A small network was shown many inputs. Here are its activations along a few directions, one row for each input.
Each table varies a few parts of the input and shows all the possible inputs, shuffled.
Descriptions start from the smaller parts, as in this example, which fits no table here: ring(8) and (point or ring(11) or (values(3) and line(6))).
Shared parts are said once, and a part with two or three values counts as separate values.
(in the rows, 128 means zero)

Other details of the inputs shift rows strongly along two fixed directions, in all tables alike. That doesn't count.

A family of inputs:
r1: [150 152 131 129 120 146 112  77 123 137 119 165]
r2: [107 102 129 142 132 125 135 186 107 115 136  75]
r3: [140 154 139 117 123 132 126  71 112 129 118 162]
r4: [145 118 120  95 127 109 153 147 174 128 153 170]
r5: [129 109 125 118 119 115 136 164 151 129 124 105]
r6: [117 153 129 172 146 165  97 102  72 124 110 102]
r7: [119 141 120 159 143 169 103  87  70 127 131  92]
r8: [ 63  77 136 163 143 112 122 173 123 167 140  82]
r9: [127 120 125 117 124 100 140 166 159 121 123 122]
r10: [106 111 124 151 135 122 129 185 120 111 123  81]
r11: [151 119 129 102 119 108 144 155 176 130 135 173]
r12: [135 158 143 138 124 143 121  82 107 124 114 160]
r13: [135 108 125 112 125 117 144 172 150 128 143 136]
r14: [140 112 126  95 116 107 143 147 165 131 134 138]
r15: [137 152 134 118 130 132 135  79 124 121 136 172]
r16: [110 102 115 130 135 128 135 168 121 122 139  63]
r17: [135 154 139 134 126 136 119  80 105 128 108 143]
r18: [116 151 130 144 140 150 121  79  79 123 124 109]
r19: [128 112 115 131 124 120 125 177 152 127 131 105]
r20: [173 136 128  74 104 105 143 102 196 140 142 223]
r21: [125 148 126 147 133 147 105  91 101 127 104 111]
Each input here is: point or (line(4) and ring(5)).
Which other rows does r2 become when the ring(5) part takes its other values? List them by row number.
Answer: r3, r13, r14, r20
Start at r18 and move only the line(4) part, one step at a time. The first step leads to r3. Which rows follow, in order?
Answer: r17, r9

A family of inputs:
r22: [244 178  98  55  89 128 136 110 172  70 120 176]
r23: [149 151 125  89 110  87 133  82 176 138 125 203]
r24: [132 147 142 137 133 159 123  60  93 150 114 138]
r25: [128  82 125  92  96  87 155 192 194 134 158 127]
r26: [133 103 135  89 107  70 168 199 174 101 137 135]
r27: [152 141 125  88 120  82 156 111 205 141 124 201]
r28: [125 149 137 149 128 133 121  79 129 129 112 135]
r29: [147 152 143  83 116 106 159 100 170 106 116 213]
r30: [134 150 145 159 120 148 110 101 123 142 111 151]
r31: [112  88 117 109 119  91 149 195 200 117 134 117]
r32: [167 117 133  82 118 110 159 116 190 154 149 212]
r33: [137 166 152 130 129 131 144  80 108 110 106 159]
r34: [111 142 136 168 126 167  95 111  98 132 107 122]
r35: [186 142  85 112 124 169 124 189 111  54 111  40]
r36: [121 156 115 140 151 159 110  64  94 134 135 150]
r37: [137 164 145 143 143 156 137  72  76 112 134 152]
r38: [132 157 146 129 135 137 149  88  98 111 125 143]
r39: [104 115 129 144 136 124 109 147  87 135 115  61]
r40: [126 163 141 118 134 149 139  69  97 105 121 163]
r41: [120  86 126 100 119 107 148 187 176 136 119 121]
r42: [146 141 124 120 130  96 135 137 177 142 124 181]
r43: [114 164 123 140 141 146 108  61 103 131 102 141]
r44: [119 107 123 140 154 135 131 158 106 142 145  84]
r45: [115 113 136 170 139 146 112 165  93 144 107  79]
r46: [118 166 120 131 144 152 113  44 101 134 119 154]
r47: [130 128 128 125 136 162 120  89 107 143 132 152]
r48: [127  86 113 113 117  93 143 185 174 124 173 121]
r49: [ 90 106 116 152 140 142 122 149 114 117 136  65]
r50: [152 137 121  82 124  88 161 107 201 144 143 200]
r51: [100 113 124 179 129 128  96 170  96 120 126  63]
r52: [129  92 127 100 131  82 158 200 186 140 128 112]
r53: [ 94 104 123 162 124 119 112 164 107 117 126  48]
r54: [141 148 130 119 136 140 109  65  95 146 141 160]
r55: [135 164 146 156 108 152  88  63  97 141 111 165]
r56: [128  83 125  94 110  96 149 181 162 142 145 116]
r57: [133 152 144 137 119 154 126  60 119 143 124 152]
r58: [124 157 135 152 135 150 118  53 106 132 125 135]
r59: [118  88 119  91 131  90 150 201 187 133 126 117]
r60: [108 113 127 176 138 126 116 179 124 125 124  76]
r61: [124  88 116  78 133  93 158 190 190 137 145 131]
r62: [109 112 129 165 152 130 113 187  98 140 114  62]
r63: [117 138 130 134 138 140 108  89  77 141 126 101]
r64: [ 92 106 130 154 124 148 118 159 115 124 114  68]
r65: [154 134 132  73 122 107 170 124 179 108 154 221]
r66: [157 141 135  81 128 104 152  88 177 152 133 200]
r67: [126 160 149 167 141 146 123 117  75 109 106 123]
r68: [121  99 109 100 122  81 148 177 168 132 153 114]
r69: [131 155 128 126 151 165 108  53  90 143 129 163]
r70: [ 94  95 124 141 126 146 130 169 124 126 136  69]
r71: [128 137 121 129 134 146 121  83 136 126 146 165]
r72: [135 130 125 120 120 110 125 134 186 126 126 185]
r73: [131 163 150 150 118 157 113  49 109 141 102 150]
r74: [164 124 132  82 108 113 139  93 164 151 150 212]
r75: [110 128 131 138 137 167 115  92  86 140 115 108]
r76: [120  92 118 109 112  88 145 174 176 123 157 113]
r77: [131 167 136 140 145 155  93  66  97 143  99 169]
r78: [125 136 139 158 124 148  92 109  78 144 107 119]
r79: [127 172 145 148 137 154 115  87  83 105 103 163]
r80: [107 112 129 151 138 136 133 170  64  99 151  64]
r81: [111 119 128 158 140 128  96 163  84 138 117  76]
r82: [ 97 126 113 167 150 139 103 163  99 126 114  81]
r83: [101 111 132 142 131 124 140 174  77  98 139  55]
r84: [136 139 136 129 126 145 111 104 129 144 104 174]
r85: [159 135 144  91 111 108 149  92 182 152 111 203]
r86: [107 119 136 161 131 121 122 194  78  99 123  70]
r87: [130  80 121 106 105 102 146 195 176 134 170 124]
r88: [190 150  93 133 128 172 124 181  91  61 108  21]
r89: [106 105 133 148 123 134 111 147  87 137 111  64]
r90: [119 145 118 159 155 151 118  94  86 138 138 110]
r91: [100 108 107 157 145 132 113 160  81 128 153  57]
r92: [140 138 137 134 122 150 130  88 132 143 144 162]
r93: [122 159 124 161 134 134  90  93  85 136 113 129]
r94: [128  86 130  98  92  82 149 196 199 131 140 127]
r95: [126  78 117  97 114 111 156 201 199 131 165 141]
r96: [108 101 119 162 144 136 130 166 117 125 154  70]
Changing only one part turns r29 into r26. The same change can be made to r70. Which row results?
Answer: r25
Changing only one part turns r48 into r96. The same change can be made to r23. Which row results?
Answer: r27
Describe the family of inputs behind these rows.
Answer: values(3) and (point or (line(4) and (point or ring(5))))
Which other rows does r92 become when the line(4) part takes its other values? List them by row number.
Answer: r30, r57, r73

A family of inputs:
r97: [162 165 124 134 124 152 107  74 121 124 131 175]
r98: [153 110 119  70 112  79 173 174 199 102 161 172]
r99: [129 128 126 132 130 154 126 104  85 122 139  88]
r100: [115 136 127 167 145 144 100 121 100 138 116 110]
r101: [164 151 129 129 120 149 111  97 119 128 130 166]
r102: [162 146 123  93 121 139 125  74 156 150 130 200]
r103: [111 131 144 158 141 141 121 137  95 125 110 113]
r104: [131  92 133  77 104  74 168 161 206 146 149 164]
r105: [129 141 127 155 134 152 122 136  96  98 130 105]
r106: [108 140 144 143 143 136 123  98  78 127 115 119]
r107: [132 133 124 152 141 153 109 140  95 136 121 107]
r108: [106 118 134 138 141 136 127 111  97 142 126  92]
r109: [130 129 138  89 110  78 158 124 187 126 139 197]
r110: [128  87 102 123 125 128 129 195 150 119 156  76]
r111: [139 156 144 143 117 138 104  74 120 151 113 183]
r112: [107  94 122 150 124 106 124 206 153 135 136  91]
r113: [127 164 147 144 121 132 121  74 126 126 113 185]
r114: [ 96 128 132 150 131 135 121  97  99 137 130  92]
r115: [140 136 124 107 125 123 121  83 169 150 130 188]
r116: [149 110 122  72 121  98 167 143 185 139 148 163]
r117: [157 132 121 111 116 149 118  98 134 133 139 154]
r118: [113 118 127 128 142 127 142 162  97 115 131  89]
r119: [137 110 119 112 105  98 130 197 157 111  83  51]
r120: [117 100 128 148 137 122 119 188 128 141 125  95]
r121: [114 134 118 137 146 148 127 101  94 128 134  89]
r122: [107 141 137 165 146 142 116 123  96 119 112 113]
r123: [105 135 130 143 144 141 121  81  96 138 125 104]
r124: [126 102 128 112 110 112 129 147 169 152 136 145]
r125: [128 149 152 139 117 129 126  99 125 131 112 175]
r126: [132  99 127 131 125 123 145 215 134 100 141  90]
r127: [ 95 111 141 141 127 114 135 158 102 124 127  92]
r128: [140 118 121 106 129 102 158 186 182 112 138 155]
r129: [135 156 120 139 115 132 104 107 112 109  70  69]
r130: [167 178 144 106 124 138 135  59 140 128 114 232]
r131: [115 152 127 139 147 144 127  98  81 112 125 114]
r132: [131 110 126 113 126 123 124 129 155 152 130 147]
r133: [118 118 131 107 133  92 152 146 157 121 135 148]
r134: [130 149 136 139 132 154 122  93  64 106 128 112]
r135: [127 138 116 156 145 151 108 136 103 130 125 105]
r136: [124 132 127 128 117 130 112  90 148 148 130 158]
r137: [119  89 101 121 135 124 133 197 156 132 147  82]
r138: [121 111 114 129 132 135 137 144 113 113 151  72]
Describe the family of inputs behind these rows.
Answer: values(2) and (point or (line(4) and ring(5)))
Changing only the values(2) part turns r122 into r103. The same change can be made to r97. Which row results?
Answer: r101
Changing only the values(2) part turns r120 into r100. The same change can be made to r102. Which row results?
Answer: r137
Which other rows does r118 become when the ring(5) part takes its other values? List them by row number.
Answer: r102, r107, r116, r130
Which other rows does r116 become when the line(4) part takes its other values? List them by row number.
Answer: r99, r104, r108
Which other rows does r135 become when the values(2) part takes its other values? List them by row number.
Answer: r107
Which other rows does r136 become when the values(2) part takes its other values? List them by row number.
Answer: r124
